These are the activations of a small neural network, seen along a few directions. Each row is one input.
In each table, some parts of the input vary, and every possible input appears once, in random order.
Descriptions start from the smaller parts, as in this example, which fits no table here: one of 4 places along a line, together with either a single point or one of 9 places along a line or (one of 3 separate values, together with one of 8 places around a ring).
Shared parts are said once, and a part with two or three values counts as separate values.

Other details of the inputs shift rows strongly along two fixed directions, in all tables alike. That doesn't count.

Rows:
R1: [ -2  20 -13  12 -11  -1 -21 -18  13  16   5  -2]
R2: [-21 -39  -9   1   3  18  73  -7 -21 -24  23  26]
R3: [ 29 -24  29 -38  26  -1 -35  76 -18  20 -49 -32]
R4: [-14  36 -12  14  -6  -3  -6 -15   7   9   1   0]
R5: [ -1  22  -8  13 -17  -6 -20 -17  14   8   9   4]
R6: [  1  23  -3   6 -15   1 -26  -9  12   1   2   4]
R7: [ 64 -23  59 -34  38 -22 -23  64  15 -24 -57 -29]
R8: [-21 -40 -16   5  -2  13  62 -29 -20 -15  31  22]
R9: [  5   3 -16  16 -10   0 -33 -18  14   6  11   0]
R10: [ -1  32  -1  12 -11  -5 -19  -9   9   9  -3  -4]
R11: [ -2  20  -9   5 -13  -2 -25 -21   7  11  12  -1]
R12: [ -6  17 -13   6  -9   3 -28 -14  16  12   9   4]
R13: [  2  28  -6  16 -13   1 -19 -18  11   3   3   4]
R14: [ -1  31 -13  24 -16  -1 -25 -28  19  12  10   9]
R15: [  6   5  -2   7 -10   4 -35 -18  10   8  10  -5]
R16: [  2   6  -6   7 -13   3 -34 -23  10   3  16  -1]
R17: [  4  19  -7   6  -5   1 -28 -16   5  17   3  -3]
R18: [ -4  20 -12   9 -13  -3 -23 -16  13  12   9   0]
R19: [-27 -23 -12  11  -7   6  75 -18 -19 -17  24  21]
R20: [ 41 -32  41 -35  24  -6 -43  68 -29  13 -48 -41]
R21: [-18 -41 -10   6   2  11  74  -9 -24 -13  21  24]
R22: [-16  37 -12   6  -4  -2 -19 -10  12   8   3   2]
R23: [  5  11  -2   4 -15  -5 -26 -21   7  12   3  -9]
R24: [ -5  26  10 -13  17  -2 -22  25   4  19 -20 -15]
R25: [ -4  28  -1   7 -11  -3 -21  -7  14   8   0  -3]
R26: [ -1  27  -5  12 -21  -3 -19 -18  12  -1   8   3]
R27: [-35 -22 -14   0   9   7  78  -4 -25 -17  22  22]
R28: [-14  33 -12  17  -6  -3 -10 -17   7   4   0   6]
R29: [ -1  21 -13  13  -6   2 -23 -16  13  16   5   1]
R30: [-12  36 -11  14 -13  -8 -14 -17   9   7  -2  -1]
R31: [ 39 -85  53 -48  51  -7  71  65 -15 -53 -32  -1]
R32: [-14  37 -10  11 -15 -10 -16 -16  10   3   3   2]
R33: [ 19   1  34 -34  30  -6 -17  76 -22  22 -59 -39]
R34: [  4   2 -16  14 -12  -1 -35 -16  12   3  12   2]
R35: [-14 -49 -24  16  -5  10  58 -22 -21 -18  30  21]
R36: [ -1  34  -9  22 -25  -1 -21 -30  17   3   8   5]
R37: [ 65 -23  56 -39  26 -21 -22  64  14 -30 -57 -30]
R38: [  4   9  -4  10 -18  -2 -29 -24   8   3  17  -4]
R39: [  7   5 -15  17 -17  -6 -31 -18  10   3  13  -2]
R40: [-16  34 -11   8 -10  -5 -20 -13  12   3   2   5]
R41: [ -1  11  -7   4 -12   2 -28 -25  14   9  11  -1]
R42: [ -9  40  -8  10   0  -3 -17  -6   8  13  -5  -3]
R43: [ 41 -35  28 -25  24  -9 -41  69 -26  11 -49 -35]
R44: [-22 -44 -12   0   5  15  69  -5 -21 -18  26  30]
R45: [ 40 -85  54 -45  53  -5  73  65 -13 -51 -33  -3]
R46: [-22 -52 -10  -8   3  15  63 -13 -23 -18  29  23]
R47: [  6   6  16 -25  20  -4 -16  53 -12  14 -35 -23]
R48: [  1  20 -10   8 -11   0 -23 -23   7  15   7  -3]
R49: [  2  18  -5   9  -9   1 -26 -10  16  12   2   4]
R50: [  4  12   0   1 -10   0 -27 -19   7   7   9  -5]
R51: [-15  43 -10  14   2   1 -11 -15  14  16   0  -2]
R52: [-38 -21 -11   1  12  11  82  -6 -21 -13  23  20]
R53: [  1  16  -8   2  -5   4 -30 -15  10  16   5  -2]
R54: [ 67 -24  57 -34  29 -20 -19  61  14 -26 -59 -31]
R55: [-13 -54  -8   3   0  15  65 -16 -29 -17  29  15]
R56: [ -6  32  -4  11 -19  -9 -16 -14  12   3   6  -2]
R57: [  3   9  18 -24  23   0 -13  50  -7  18 -34 -25]
R58: [-28 -34  -8  -2   3  11  74  -3 -23 -22  23  24]
R59: [-23 -47 -13  -8   9  18  64  -9 -27 -13  28  25]
R60: [-36 -30 -15   1   9  11  75  -6 -22 -20  20  26]
Each input here is: one of 5 places around a ring, together with either a single point or one of 11 places along a line.
The inputs of R40 and R32 match in every part but the place on the ring of 5. If R6 is changed in the same way as R40 into R32, which row does it become? -> R26
The inputs of R21 and R5 match in every part but the place on the ring of 5. If R48 is changed in the same way as R21 into R5, which row does it become? -> R11
Which other rows agree with R49 in the place on the ring of 5? List them by row number. -> R2, R3, R9, R15, R25, R41, R45, R47, R53, R57, R60
Change only the place on the line of 11 in R8. List by row number the other rows that result. -> R10, R13, R14, R17, R20, R28, R29, R42, R43, R51
Change only the place on the ring of 5 in R7. List by row number the other rows that result. -> R31, R37, R45, R54

Rows:
R61: [ -7 -33  10 -31  38  13  31  52 -33  14 -19 -10]
R62: [-49  -6 -21 -11   5  26  55 -21 -12   0  35  24]
R63: [  4  44   0   8 -14 -16 -50  15  -3  27 -24 -21]
R64: [ 23 -51  19  -7  16  -4  34  37 -40  -1 -26 -13]
R65: [ -7 -12   4  -4 -22  -3  19  -9 -20  -6   9   0]
R66: [ -7  12   7  -7  29   6  39  -1  28 -22  -1   8]
R67: [  6 -30   2  13   2   1  60 -37  29 -52  31  37]
R68: [ 22  28   8   9 -20 -15 -55  -6   4  19 -16 -23]
R69: [ -3 -22 -12  -1  16  14  14  -6   0   4  12  10]
R70: [-22  36 -25   5 -20  10 -35 -51  31   8  36  15]
R71: [ 22 -29  22 -27   0  -6 -30  35  -9  -3 -15 -16]
R72: [ 22  32  10  12 -22 -18 -56  -8   5  12 -16 -22]
R73: [ -3 -50  16 -43  24   8  19  46 -27  -2 -10  -7]
R74: [ -2 -30  12 -16  14  -1  36  51 -46   8 -27 -10]
R75: [  5 -50  15 -33  31   5  20  45 -25  -7 -13  -6]
R76: [ -1  37 -21  43 -34  -3 -18 -62  20   9  24  10]
R77: [ 41  40  32   5 -10 -25 -38  -3  39 -16 -30 -13]
R78: [  5 -31  -5   4  -4   4  10 -13  -4 -15  19  10]
R79: [-21 -40 -16   1 -16  13  44 -35  -6 -23  46  28]
R80: [ 19 -25  22 -34   0   1 -29  27 -11  -1 -12 -14]
R81: [  1  48  -1  12 -18 -16 -46   8   0  19 -21 -17]
R82: [ -5 -45 -23  25   0  15  47 -37  -4 -18  37  29]
R83: [-47  -7 -22   3   7  21  61 -23 -10  -6  36  25]
R84: [-26  56 -26  36 -34  -9 -14 -42  12   4  19  13]
R85: [ 48  21  25  -2   1 -17 -52  -2  52 -24 -18 -12]
R86: [-33 -14 -31  22  17  20  59 -22  -8   3  25  24]
R87: [ 32  34  17  -9  15 -12 -47   2  55 -14 -20 -12]
R88: [  7 -35  -6   0  -1   6   9  -9  -6  -7  17   7]
R89: [ -1   7  18 -15  -2 -12  -7  47 -28   7 -32 -19]
R90: [-12  -2 -14  25  -4  -3  29   3 -21   3  -6   6]
R91: [-24 -32 -27   6   8  21  47 -32  -3  -5  38  26]
R92: [ 34 -32  17 -13  11   0 -25  28  -6   5 -19 -14]
R93: [-20  51 -31  42 -29  -2 -10 -45  14  15  18  14]
R94: [  2 -52  19 -39  30   6  21  50 -28  -6 -15  -8]
R95: [-23  48 -33  29  -5  14 -15 -46  30  24  26  13]
R96: [-12 -22  19 -34   5   0  33  53 -49   0 -24  -9]
R97: [ -8   3  14 -36  19   6 -15  46 -14  21 -22 -19]
R98: [ 21  20  -5   6  10  -1 -63   3  23  25 -14 -15]
R99: [ 37   8   2  16  -6  -9 -70  -2  21  12 -15 -16]
R100: [-18 -39 -14   9 -12  11  45 -36  -6 -28  44  29]
R101: [ 30  12   4   3 -11  -3 -71  -6  21  18  -6 -16]
R102: [ 13  33  12   3 -31 -17 -56  -6   7  11 -12 -20]
R103: [-33 -14 -29  18  19  23  60 -22  -7   5  28  25]
R104: [  8 -17  31 -30  46   3  47  50   4 -19 -28   0]
R105: [ 14  25  -1  -3   2  -5 -65   1  21  17  -8 -15]
R106: [  4 -30  -1   2  -5   3   8 -10  -2 -17  18  11]
R107: [ -1   3   9 -21  26   4 -11  39 -12  18 -24 -18]
R108: [-33  55 -27  29 -42  -7 -14 -42  12   6  24  14]
R109: [  1  32 -25  53 -32  -8 -18 -61  19   5  18   8]
R110: [-39 -12 -27   7  13  25  58 -23  -9   7  32  23]
R111: [-24 -33 -27   4   9  17  47 -28  -6  -8  37  25]
R112: [  8  43  -4  22 -10 -13 -45   9   3  26 -26 -17]
R113: [ 11 -14  33 -19  21 -13  52  52 -12 -28 -36  -1]
R114: [  8 -18  15 -33  14  -1 -26  40  -7   7 -18 -15]
R115: [-35  53 -29  16 -17   9 -19 -43  28  16  31  13]
R116: [ 24 -12  26 -12  -3 -16 -16  32 -23   0 -30 -24]
R117: [ 17  33  16   5 -26 -17 -56  -3   4  10 -16 -22]
R118: [ 24 -38  32 -33  40  -2  35  44   9 -30 -24   2]
R119: [-23   2  -8  -6  16  11  21   6  -7   5   7   6]
R120: [ 19  17  30 -13  14 -20   9  41   6 -21 -41 -16]
R121: [-27 -17 -12   5 -26   9  56 -42 -21 -18  37  23]
R122: [ 20  20  -6  11   7  -4 -63   2  23  22 -15 -14]
R123: [ -4  36 -21  39 -37  -3 -20 -64  18  11  26   7]
R124: [ 40   0  41 -14   9 -22   3  24  11 -29 -36 -20]
R125: [-28   6  -7  -3 -18  -1  27   5 -23   0   6   6]
The inputs of R88 and R111 match in every part but one. If R82 is changed in the same way as R88 into R111, which row does it become? -> R98
Describe the family of inputs behind these rows. -> one of 5 places around a ring, together with either one of 2 separate values or one of 11 places along a line
Change only the choice among 2 separate values in R113. List by row number the other rows that result. -> R120
Which other rows agree with R72 in the place on the ring of 5? List them by row number. -> R64, R65, R68, R76, R77, R102, R109, R116, R117, R121, R123, R124
Change only the choice among 2 separate values in R104. List by row number the other rows that result. -> R66
